A small network was shown many inputs. Here are its activations along a few directions, one row for each input.
In each table, some parts of the input vary, and every possible input appears once, in random order.
A made-up example of a description, with smaller parts first: one of 8 places around a ring, together with either a single point or (one of 2 separate values, together with one of 4 places along a line) or one of 9 places around a ring.
Shared parts are said once, and a part with two or three values counts as separate values.
In the rows, zero is written as 128.

A family of inputs:
row 1: [105 147 173 220 131 167  82 113 218  91 109  91 143  93 121 153 149  99]
row 2: [109 128 172 179 121 155  92 104 186  58 131 140 144 117 103 158 163 113]
row 3: [102  98 160 200 105 164  94  88 202  87 116 135 179  86 101 141 153  95]
row 4: [142 127 112  93 129 114 147 135  85 154 135 133 118 142 135 118 121 144]
row 5: [144 134 105  92 132 104 143 151  94 157 131 127 110 142 135 119 116 137]
row 6: [104 145 171 221 131 167  81 110 218  87 108  92 141  92 123 151 144 102]
row 7: [135 128 115  92 129 116 151 130  87 152 133 134 117 144 132 116 112 150]
row 8: [133 124 106  94 137 114 151 132  89 143 130 135 116 137 146 117 110 141]
row 9: [140 137 109  90 130 108 145 149  95 158 130 127 112 147 133 115 114 142]
row 10: [112 132 172 174 119 155  92 107 183  66 134 137 147 122 104 156 174 109]
row 11: [139 125 111  93 131 112 149 133  86 152 134 134 116 139 134 120 115 146]
row 12: [136 130 115  92 133 112 147 136  90 160 132 127 110 147 128 114 111 146]
row 13: [139 129 101  97 134 110 152 144  93 145 133 136 116 137 145 118 110 139]
row 14: [109 130 173 178 120 154  93 107 186  62 132 139 146 118 102 159 167 110]
row 15: [139 128 103  95 135 110 152 145  91 148 136 135 116 137 145 118 111 139]
row 16: [142 132 100  93 133 105 143 151  98 147 130 135 112 140 138 122 111 133]
row 17: [100  98 165 199 104 167  97  82 205  89 115 132 180  91 100 138 151 102]
row 18: [143 129 112  94 133 110 143 141  87 161 135 127 111 145 130 116 119 140]
row 19: [133 123 108  91 137 114 151 134  87 146 132 134 116 138 146 117 112 141]
row 20: [135 132 107  93 133 114 154 142  92 148 135 134 118 143 143 114 109 144]
row 21: [108 149 171 217 130 169  81 113 216  94 110  89 144  96 124 150 155  97]
row 22: [141 127 111  94 135 108 145 139  89 159 134 127 109 142 129 118 114 141]
row 23: [129 127 112  90 135 118 153 130  89 146 131 133 117 143 144 114 109 146]
row 24: [142 131 104  94 133 112 150 147  90 150 136 134 119 140 146 115 117 137]
row 25: [105 100 159 196 104 166  94  88 200  91 118 132 180  90 104 138 160  93]
row 26: [103 147 177 220 131 171  84 108 220  93 108  88 144  98 120 150 148 107]
row 27: [140 127 109  96 134 108 145 137  91 157 131 129 109 141 129 118 112 141]
row 28: [138 135 105  89 132 109 144 150  97 150 132 133 113 146 136 118 110 138]
row 29: [102  96 159 201 106 164  94  86 203  83 114 135 177  84 102 140 148  97]
row 30: [136 126 109  91 135 116 148 136  86 148 133 133 118 140 147 115 117 139]
row 31: [145 133 103  91 131 107 141 155  94 150 133 132 114 143 139 120 118 132]
row 32: [147 136 106  91 129 106 141 154  93 158 132 126 113 145 136 117 122 136]
row 33: [139 125 109  96 131 112 149 131  88 149 132 136 116 138 134 120 113 146]
row 34: [142 131 102  91 133 105 143 152  95 149 133 133 112 141 138 122 113 133]
row 35: [107 131 179 177 120 157  95 101 188  64 131 136 146 124 100 157 166 118]
row 36: [144 134 103  94 131 104 143 150  96 155 129 129 111 142 135 119 115 137]
The inputs of row 21 and row 6 match in every part but one. If row 30 is changed in the same way as row 21 into row 6, which row does it become?
Answer: row 8
What is each input in this table made of?
Answer: one of 4 places along a line, together with either one of 3 separate values or one of 6 places around a ring
Start at row 16 and move only the place on the ring of 6, one step at a time. The first step leads to row 13. Which rows follow, in order?
Answer: row 8, row 33, row 27, row 36

A family of inputs:
row 37: [152 128  82  19 137  79 175 160  29 170 146 156  90 179 140 105  99 162]
row 38: [119  97 128 128 109 137 132 111 135 104 138 163 164 120 119 126 142 116]
row 39: [113 103 146 138 121 140 129  92 132  96 134 153 143 121 111 134 132 136]
row 40: [131 155 132 155 133 127 110 156 164 136 117  98 118 123 128 134 122 117]
row 41: [118 102 117 147 112 141 128 115 151 136 112 129 165 100 137 113 121 110]
row 42: [135 150 137 134 125 123 113 147 148 102 134 134 119 142 114 146 146 125]
row 43: [137 110 131 128 112 121 114 128 134 113 137 150 142 126 102 138 156 110]
row 44: [122 156 138 159 152 139 114 140 153 119 120  95 109 120 153 137 124 119]
row 45: [119 135 162 135 128 144 121 107 133 105 136 129 128 141 115 139 150 142]
row 46: [135 116 120 149 116 128 108 133 149 146 117 117 141 107 117 126 133 102]
row 47: [124 152 145 135 140 133 116 134 137  86 135 130 112 137 137 151 146 128]
row 48: [162 134  66  50 144  85 184 165  29 211 135 121  92 149 166  94  81 161]
row 49: [110 109 135 158 127 145 129  94 149 129 113 121 143 103 125 125 111 129]
row 50: [115 142 154 157 136 149 120 110 149 138 118  96 125 124 128 125 129 134]
The inputs of row 41 and row 38 match in every part but one. If row 50 is changed in the same way as row 41 into row 38, which row does it become?
Answer: row 45
What is each input in this table made of?
Answer: one of 2 separate values, together with either a single point or one of 6 places around a ring
Change only the choice among 2 separate values in row 42. List by row number the other rows that result.
Answer: row 40

A family of inputs:
row 51: [ 94 115 173 203 100 175  89  80 209  62 121 154 187  94  94 164 170 102]
row 52: [131  91 111 118 117 125 148 122 112 124 143 156 151 123 133 105 123 119]
row 53: [ 97 133 181 241 139 176  66 116 235  81 107  86 145  96 123 147 148 105]
row 54: [138 101 125 103 120 121 128 129 112 130 154 146 137 142 107 123 148 120]
row 55: [136 176 122 114 134 117 118 138 137 128 116 104  86 144 132 136 138 134]
row 56: [122 129 129  91 123 116 145 108 127  97 140 162 119 153 105 141 155 134]
row 57: [141 156 137 128 142 122 118 155 121 142 127 100 102 143 140 127 145 128]
row 58: [138  97 119 117 114 121 141 136 104 123 142 156 150 119 125 124 123 136]
row 59: [147 144 129 128 144 120 117 159 127 157 142  92 103 136 135 125 135 118]
row 60: [131 177 141 130 154 116 119 151 116 111 129 117  83 145 134 154 111 144]
row 61: [130 125 133 100 130 116 128 113 106  88 142 166 110 150 102 151 139 138]
row 62: [130 133 121 140 137 133 137 135 120 169 110  98 133 119 156 117  94 134]
row 63: [126 135 107 125 141 132 130 141 123 155 113 102 122 113 161 119 110 116]
row 64: [126 122 133 104 111 121 127 130 113 114 128 162 141 149 106 132 140 134]
row 65: [149 146 110 134 133 112 128 152 132 147 119 103 107 117 139 133 126 125]
row 66: [124  90 114 109 111 117 142  97 119 138 116 153 150 118 118 120 120 129]
row 67: [133 121 126  92 115 125 131 112 114 104 138 153 126 150 112 128 152 137]
row 68: [127 174 140 123 154 122 137 150 127 124 137 106  97 149 146 138 132 144]
row 69: [123  80 123 121 113 131 149  95 105 157 130 143 153 110 115  98 110 138]
row 70: [136 142 115 144 140 133 139 159 124 152 127 107 132 122 164 108  94 124]
row 71: [129 126 117 145 136 138 141 119 119 186 116  87 127 111 139 102  99 136]
row 72: [110 101 109 106 109 124 137 120 114 126 119 162 155 115 130 123 106 123]
The inputs of row 60 and row 61 match in every part but one. If row 65 is changed in the same way as row 60 into row 61, which row does it become?
Answer: row 58
What is each input in this table made of?
Answer: one of 2 separate values, together with either a single point or one of 10 places along a line

A family of inputs:
row 73: [141 135 140  56 127 106 142 135  67  77 171 188 106 185 109 149 165 157]
row 74: [146  78  65  58 112  94 174 131  54 196 128 157 142 127 135  86  88 136]
row 75: [116 139 183 132 125 137 101 110 149  32 157 171 121 159  87 173 182 135]
row 76: [126  47 101  64  92 118 167  86  68 128 148 207 180 130 108 102 132 134]
row 77: [137 119  74 127 141 117 159 140 103 226  96  78 123  95 173  85  62 128]
row 78: [146 212 117 116 177 109 133 193 110 167 121  61  52 157 177 130  97 149]
row 79: [115 175 183 193 140 154  74 136 205  54 129 107 115 129 116 174 173 107]
row 80: [129 212 158 184 166 141  89 170 183 135 108  43  77 132 153 149 129 122]
row 81: [102  82 145 208  98 168 101  83 206 106 107 130 196  67 111 127 140  88]
row 82: [158 169 107  51 147  84 151 180  59 141 152 139  71 185 136 133 124 160]
row 83: [119 119 118 201 127 154 117 115 180 192  86  63 154  69 147 102  96 102]
row 84: [101  50 145 144  84 153 127  57 151  82 132 193 201 101  84 126 149 116]
What is each input in this table made of?
Answer: one of 2 separate values, together with one of 6 places around a ring
The inputs of row 81 and row 83 match in every part but the place on the ring of 6. If row 79 is changed in the same way as row 81 into row 83, which row does it become?
Answer: row 80
